A small network was shown many inputs. Here are its activations along a few directions, one row for each input.
Each table varies a few parts of the input and shows all the possible inputs, shuffled.
Descriptions start from the smaller parts, as in this example, which fits no table here: one of 3 separate values, together with either a single point or one of 11 places around a ring or (one of 6 places along a line, together with one of 8 places around a ring).
Shared parts are said once, and a part with two or three values counts as separate values.

Rows:
row 1: -114, -158, 23, 31, -382, 6, -115, -120, 207, -69, 190, -127, 965
row 2: -108, -174, -343, 90, 134, 284, -126, -542, 208, -2, 237, -4, -8
row 3: 71, -78, 206, -204, -330, -224, -111, -101, -215, 252, 163, 232, -11
row 4: 283, -384, -52, 140, -36, -147, -113, -379, -9, -94, -48, 114, 93
row 5: 7, -18, -136, 267, 311, 285, 18, -81, 8, -11, 10, -253, -316
row 6: -4, 62, 196, -102, -299, 166, -80, -88, -245, 391, 273, 62, -175
row 7: -295, 31, -417, 128, 375, 295, 20, -209, 240, -90, 177, -194, -207
row 8: -24, 375, 38, -127, 150, 221, 116, 70, -157, 476, -165, 145, -441
row 9: 191, -223, -99, 236, 64, 284, -97, -420, -40, 83, 90, -88, -86
row 10: -438, 201, -19, 217, 5, 451, 45, 280, 234, -19, 342, -436, 547
row 11: 253, -181, -35, 64, 94, -350, 45, -81, 101, -433, -267, 87, -37
row 12: 135, 213, 89, -333, 2, -379, 168, 92, -135, 61, -382, 415, -205
row 13: -185, 34, -380, 26, 414, -78, 96, 108, 296, -355, -31, -132, -139
row 14: 100, 16, -129, 183, 363, -64, 98, 263, 77, -284, -204, -184, -258
row 15: -177, 238, 181, -62, -82, 182, 55, 234, -153, 307, 194, -69, -369
row 16: -11, -136, -282, -96, 131, -380, 14, -227, 311, -508, -147, 148, 79
row 17: -98, 271, 167, -152, -7, -157, 110, 536, -105, 67, -8, -20, -325
row 18: 227, -167, 204, -21, -86, -351, -35, 124, -126, -306, -244, 98, -66
row 19: 74, 25, 153, 99, 137, -67, 41, 470, -120, -150, -175, -160, -283
row 20: 125, 176, 60, -160, -59, 211, 17, -225, -243, 574, -64, 284, -257
row 21: 13, 410, 36, -199, 214, -86, 201, 407, -120, 237, -344, 204, -401
row 22: -232, -35, -4, 193, -293, 429, -131, -113, 144, 73, 376, -260, 777
row 23: -1, -27, 168, 184, 57, 264, -43, 135, -189, 109, 31, -213, -324
row 24: -122, 70, 42, -98, -267, -226, 80, 215, 334, -442, -53, -157, 866
row 25: 175, 13, 77, -256, -125, -158, 27, -216, -228, 432, -149, 455, -97
row 26: -7, -336, -297, -10, 28, -167, -169, -519, 230, -157, 91, 191, 202
row 27: -310, 223, -7, 36, 58, 80, 152, 558, 312, -279, 83, -391, 632
row 28: 176, -206, 162, 160, -172, 257, -152, -198, -270, 201, 105, -74, -98
row 29: 30, 106, 220, -291, -185, -429, 45, 208, -119, -96, -61, 219, -133
row 30: 265, -343, 180, 57, -215, -151, -177, -181, -230, 32, -18, 107, 74
Changing only one part turns row 5 into row 4. The same change can be made to row 23. Which row results?
> row 30
What is each input in this table made of?
> one of 5 places around a ring, together with either a single point or one of 5 places along a line
Start at row 20 and move only the place on the ring of 5, one step at a time. The first step leads to row 8. Which rows follow, in order?
> row 21, row 12, row 25
Change only the place on the line of 5 in row 14. List by row number the other rows that result.
> row 13, row 17, row 19, row 21

Rows:
row 31: 157, -102, -24, 267, 142, 455, -113, -315, -185, 408, 131, -103, -479
row 32: -21, 210, 216, -83, -149, -307, 99, 588, 128, -357, -205, -146, 394
row 33: -239, 17, -208, 354, 340, 319, 29, 265, 231, -288, 101, -471, -94
row 34: -117, 334, 385, -137, -108, 123, 66, 565, -348, 355, -7, -113, -389
row 35: -124, -197, -150, 435, 72, 466, -87, -279, 182, -50, 255, -400, 218
row 36: -169, 132, 239, 117, -364, 367, -2, 176, -58, 194, 387, -302, 547
row 37: 4, 157, 468, -71, -323, 308, -23, 85, -417, 563, 158, 37, -143
row 38: 209, -127, 403, -146, -509, -9, -147, -149, -391, 382, 46, 301, 9
row 39: -126, 245, -76, -161, 126, -285, 186, 432, 278, -345, -289, -10, 340
row 40: 338, -57, -72, 94, 414, -177, 102, 100, -107, -233, -345, 40, -601
row 41: 105, -137, 235, -116, -400, -461, -20, 208, 59, -283, 20, -5, 569
row 42: 166, 249, 385, -220, -131, -365, 123, 453, -267, 36, -384, 179, -259
row 43: 210, -41, 109, -274, -139, -516, 36, -72, -130, 97, -245, 496, -144
row 44: -60, -230, -234, -58, 51, -344, -43, -279, 331, -484, -20, 72, 290
row 45: -245, 16, -208, 186, 72, 413, -18, -279, 290, 21, 312, -222, 277
row 46: 89, -473, -163, 222, 120, -254, -112, -248, 186, -539, -22, -97, 269
row 47: -375, 217, -270, 113, 349, 239, 92, 274, 338, -233, 138, -309, -37
row 48: 107, 278, 61, -275, 120, -352, 232, 299, -85, 63, -429, 274, -309
row 49: 142, -168, -182, -92, -85, 66, -169, -682, -99, 226, 50, 338, -240
row 50: 134, 182, -162, -152, 325, -272, 208, 29, -4, -189, -345, 187, -580
row 51: -19, -97, -57, -164, -124, -438, 3, 34, 233, -258, -64, 140, 547
row 52: 0, -137, -174, 233, 344, -82, 82, 192, 243, -644, -200, -257, 30
row 53: -423, 352, -89, -2, 168, 177, 143, 505, 189, -44, 104, -225, 254
row 54: -77, 218, 119, -100, -66, 310, 24, -103, -244, 641, 112, 151, -181
row 55: 302, -83, 422, -236, -375, -532, -23, 119, -316, 29, -166, 374, -109
row 56: 89, -201, 182, -24, -532, 32, -141, -84, -17, 42, 265, -113, 709
row 57: 23, 57, -103, 206, 387, 294, 37, 205, -120, 139, -7, -222, -743
row 58: 299, -416, -86, 157, -1, 152, -280, -626, -207, 176, 20, 171, -244
row 59: 218, -152, -133, -171, 67, -431, 8, -364, -37, -123, -179, 410, -387
row 60: -279, 160, -32, 88, -103, 351, 24, -12, 121, 229, 310, -148, 530
row 61: 38, -483, -194, 297, -61, 194, -222, -557, 112, -190, 170, -201, 424
row 62: -320, 325, 220, 62, -125, 191, 55, 667, 16, -51, 181, -381, 299
row 63: -169, 364, 50, -177, 181, 130, 152, 413, -167, 393, -30, -9, -438
row 64: 404, -410, -39, 95, 163, -355, -123, -303, -145, -177, -193, 245, -385
row 65: -62, -271, -255, 40, -97, 131, -175, -584, 238, -131, 215, -42, 452
row 66: -135, 266, -184, -32, 368, 205, 114, 173, -39, 191, 25, -88, -698
row 67: -143, 114, -241, -43, 299, -166, 160, 167, 376, -557, -203, -89, 59
row 68: -25, 112, -120, 22, 122, 354, -22, -352, -95, 463, 166, 67, -441
row 69: 133, -70, 70, -183, -263, 1, -124, -369, -214, 445, -15, 431, -17
row 70: -39, -154, -105, -67, -280, 67, -133, -289, 145, 84, 183, 38, 700
What is each input in this table made of?
> one of 2 separate values, together with one of 4 places along a line, together with one of 5 places around a ring
Changing only the place on the ring of 5 turns row 61 into row 46. The same change can be made to row 69. Which row results?
> row 43
Changing only the place on the ring of 5 turns row 49 into row 50. The same change can be made to row 38. Which row results?
> row 42
Start at row 44 and move only the place on the ring of 5, one step at a time. The first step leads to row 65. Which rows follow, in order?
> row 45, row 47, row 67
